These are the activations of a small neural network, seen along a few directions. Each row is one input.
In each table, some parts of the input vary, and every possible input appears once, in random order.
Descriptions start from the smaller parts, as in this example, which fits no table here: one of 6 places along a line, together with either a single point or one of 9 places along a line or (one of 3 separate values, together with one of 8 places around a ring).
Shared parts are said once, and a part with two or three values counts as separate values.
In the rows, zero is written as 128.

Rows:
r1: [154 114 125 122  78 189 151  91 128 164  89 188]
r2: [ 74 185 142 137 145  70 118 157 128  79 155 106]
r3: [133 144 124 129 162  49 113 185 108 115 139  77]
r4: [118 157 153 141 158  72 103 178 143  80 136  75]
r5: [116 126 101 106 145  32 140 165  90  92 162  97]
r6: [150  65 114 119 144 192 149  81 127 173 112 155]
r7: [ 82 170 151 141 165  77 105 150 130  91 152  70]
r8: [ 76 176 144 131 115  64 134 160 100  96 170 105]
r9: [175  97 114 157 153  19  53 175 149 117 192 101]
r10: [153 111 123 118  89 222 135 104 117 167 113 148]
r11: [120 170 126 130 144  40 119 175 134  77 121 120]
r12: [116 126 126 132 180  37 126 150 134  75 138  93]
r13: [142 129 138 132 101 212 134  95 166 142  94 175]
r14: [119 115 115 126 178  40 133 168 106 101 159  86]
r15: [113 123 145 138 127 224 123  64 159 164 107 132]
r16: [163 107 107 111  95 198 138  95 110 176  96 158]
r17: [121 159 128 117 125  68 117 191  97  97 158  80]
r18: [116 122 120 121  94 226 136  80 105 178 130 143]
r19: [110 173 144 136 139  65 115 184 141  68 138 112]
r20: [151 126 122 124 106 190 138  86 159 150  76 184]
r21: [106 142 118 126 159  30 136 158 132  63 140 129]
r22: [108 127 137 133  78 215 149  76 122 166 123 173]
r23: [164  96 121 126 127 203 132  99 131 187  93 145]
r24: [154 100 137 134 121 226 129 107 138 178 111 135]
r25: [138  83 118 114  95 177 168  74 126 150 107 198]
r26: [144  77 124 121 144 187 143  64 161 149  91 159]
r27: [ 86 174 126 118 132  71 120 161  82 108 178  73]
r28: [105 130 119 119 128  24 152 164 107  79 154 128]
r29: [144 116 140 130  73 212 149 100 135 155 107 179]
r30: [148  76  99 103 112 187 156  77 109 164 114 168]
r31: [ 87 162 141 135 163  79 113 167  99 116 175  63]
r32: [149 112 147 136 122 221 123  89 170 154  91 139]
r33: [130 155 110 110 129  42 120 182  91 106 142  88]
r34: [121 159 128 123 114  34 134 179 109  93 135 120]
r35: [213  57 107 162 123 175  80  86 170 188 149 167]
r36: [110 161 146 130 109  61 131 189 115  84 151 112]
r37: [129 154 135 136 164  46 108 168 136  89 118  83]
r38: [136  95 115 116 123 179 154  71 157 136  95 194]
r39: [118 111 134 136 125 231 129  83 127 188 127 129]
r40: [159 108 131 130 128 197 127  81 164 162  73 147]
r41: [105 140 136 135 106 216 135  72 153 152 111 169]
r42: [122 147 143 135 157  76 109 195 113 105 155  70]
- What do these inputs look like to the network? => one of 2 separate values, together with either a single point or (one of 4 places along a line, together with one of 5 places around a ring)
- Change only the choice among 2 separate values in r6. List by row number the other rows that result. => r14

Rows:
r43: [158 124 120 148 174  75  83 136 168 123 122 101]
r44: [129  68 123 126 158 246 155  17 172 172  77 176]
r45: [102 178 160 136  82 169 149 129 131 130  93 138]
r46: [142  82 120 119 145  76 155 146 103 115 137 120]
r47: [122 128  94 103  88 130 144 111  91 131 144 162]
r48: [115 144 133 133  81 162 133 111  98 174 144 136]
r49: [137 118 122 117 171  93 115 144 106 135 125  68]
r50: [166 100  90 100 116 130 149 138  94 133 117 143]
r51: [176 114 140 153 113 145  97 127 156 161 110 156]
r52: [ 94 153 118 126 149  95 113 125 102 134 154  91]
r53: [ 87 182 167 140 126 170 124 140 139  94 132 102]
r54: [ 96 116 117 128 125  78 152 129 100 116 165 146]
r55: [189 103 100 121 114 109 114 122 155 118 114 173]
r56: [105 161 125  96  87 134 158 128 130  88  94 164]
r57: [136 112 134 126 147 162 112 155 122 146 156  77]
r58: [ 98 145 140 135 122 162 108 124 112 140 183  96]
r59: [156 112 139 160 146 144  72 140 172 126 146 110]
r60: [ 81 152 151 120 128  84 167 145 135  75 117 153]
r61: [162  89 122 145 148  57 122 137 166 104 135 154]
r62: [ 83 194 143 130 157 102 132 143 133  93 105  99]
r63: [154 113 131 127 114 164 136 144 103 180 117 123]
- What do these inputs look like to the network? => either a single point or (one of 4 places along a line, together with one of 5 places around a ring)
- Change only the place on the line of 4 in r50. List by row number the other rows that result. => r47, r55, r56
- Change only the place on the line of 4 in r61. List by row number the other rows that result. => r46, r54, r60

Rows:
r64: [ 97 163 123 105  39 130 167 121  98 117 137 182]
r65: [166 140 133 138 116 103 124 143 182  78  80 180]
r66: [154 120  97 114  71  90 154 126 111 109 138 212]
r67: [137 125 104 119 143  92 147 102 150  93  82 177]
r68: [ 63 137 127  95 111 140 191  89 110  98 112 157]
r69: [110 185 162 127  86 143 135 138 167  83  83 153]
r70: [131  74 108 124 180  80 125 126 100 135 173  74]
r71: [133 125 137 147 154 105 126 107 199  69  93 180]
r72: [ 90 168 159 153 178 140  80 146 160 106 159  67]
r73: [ 99 152 123  87  73 135 188 127  93 106 102 159]
r74: [110 160 115 126  91 127 104 167  70 153 200  95]
r75: [161  96 119 134 142 230 113  58 152 200  96 136]
r76: [163 104 106 135 106  75  94 157  82 156 198 100]
r77: [ 80 172 135 107 110 134 158  95 136  98  85 151]
r78: [141 112 145 166 189  88  72 136 174 110 153  69]
r79: [144  55 117 118 143 238 142  52 121 196 125 143]
r80: [ 95 205 180 152 109 152 118 165 138 112 110 102]
r81: [179  87  98 122  96  57 123 152 109 144 159 174]
r82: [156  95 136 156 179  71  99 134 200 102 113 142]
r83: [124 183 155 145 139 138  74 185 139 116 148  66]
r84: [ 75 171 168 135 122 147 137 101 184  74  95 154]
r85: [ 84 172 142 110  95 146 172 154  65 136 129 108]
r86: [191 109 142 159 116 242  90 105 187 188  94 136]
r87: [156 105  92  97 105  93 177 132 107  99  99 187]
r88: [145  58  96 115 169  63 153 122 126 126 133 146]
r89: [177  66 111 111 103 234 133  93  98 205 111 142]
r90: [146 113 114 137 180  75  92 132 125 136 144  68]
r91: [161  96 104 127 170  58 119 129 152 127 104 140]
r92: [191 111 134 148 142  71  96 170 182 111 103 142]
r93: [174  75 109 134  70 229 110  89 104 217 144 164]
r94: [ 48 157 148 118 133 151 178 114  84 128 139 108]
r95: [119  90  95 106 142  97 181  96 125  91 111 185]
r96: [176 128 143 158 151  87  67 175 154 120 143  70]
r97: [ 95 167 127 126 165 126 101 142 111 132 148  64]
r98: [181  73  94 106 131  61 148 159 106 133 123 149]
r99: [ 65 192 155 131 134 144 143 122 108 127 112 101]
r100: [ 61 191 188 159 147 157 122 127 157 103 123 105]
r101: [158  97 149 165 156 246  96  63 207 177 109 139]
r102: [166  90 106 116 141  79 118 164  79 144 163  76]
r103: [ 81 182 140 132  61 141 151 149  70 147 162 130]
r104: [114 147 117 105 126 130 127 174  66 141 167  72]
r105: [ 79 131 121 113 164 133 135 135  87 132 177  71]
- The inputs of r92 and r88 match in every part but one. If r69 is changed in the same way as r92 into r88, which row does it become? => r68
- What do these inputs look like to the network? => one of 6 places along a line, together with either a single point or one of 6 places around a ring
- Which other rows agree with r90 in the place on the line of 6? List them by row number. => r67, r75, r77, r91, r97, r99
- Which other rows agree with r85 in the place on the line of 6? List them by row number. => r73, r87, r89, r98, r102, r104

Rows:
r106: [204  83 133 143 155 109  97 159 168 134 102 122]
r107: [ 87 131 149 134 107 185 172  73 150 128 104 186]
r108: [ 96 167 115 103 101  38 159 163  65 105 137 121]
r109: [ 80 180 144 141 167 103  98 164  92 139 163  42]
r110: [186  63 126 149 187 140  98 140 134 171 148  69]
r111: [138 117 127 157 177  94  68 159 126 130 203  69]
r112: [171  56 114 127 179  87 138 124 161 113  97 146]
r113: [156  84  96 120 148 158 132  62 167 143  84 185]
r114: [169  85 112 141 145 207  88  70 139 197 129  98]
r115: [ 60 178 150 104 124 152 178 113 124  73 104 138]
r116: [149 102  98 113 109  28 127 160 103 100 176 148]
r117: [189 110 119 138 122 179  87  93 168 161  86 160]
r118: [195  51  91 105 127  78 151 150 107 141 120 157]
r119: [157 136 131 157 137  63  78 174 167  94 157 113]
r120: [103 201 149 141 130  72 109 177 132 102 120  87]
r121: [108 124 123 119  55 178 182 100  91 150 123 197]
r122: [ 74 176 137 123 154  47 150 137 124  80 118 111]
r123: [182  81  72  99  97 150 150  88 117 171 111 195]
r124: [ 94 132 163 142 111 235 118  91 124 190 150 108]
r125: [119 157 168 152  83 208 129 110 155 149 108 163]
r126: [ 81 169 123  89  70 144 187 139  65  95 122 148]
r127: [ 89 203 161 123  99 176 137 153 133  96 106 113]
r128: [125 107 118 137 160  37 115 135 159  72 153 136]
r129: [ 62 178 152 116 129 204 125 138 102 139 148  61]
- The inputs of r106 and r117 match in every part but one. If r118 is changed in the same way as r106 into r117, which row does it become? => r123
- What do these inputs look like to the network? => one of 4 places along a line, together with one of 6 places around a ring
- Start at r121 and move only the place on the line of 4, one step at a time. The first step leads to r107. Which rows follow, in order? => r125, r124
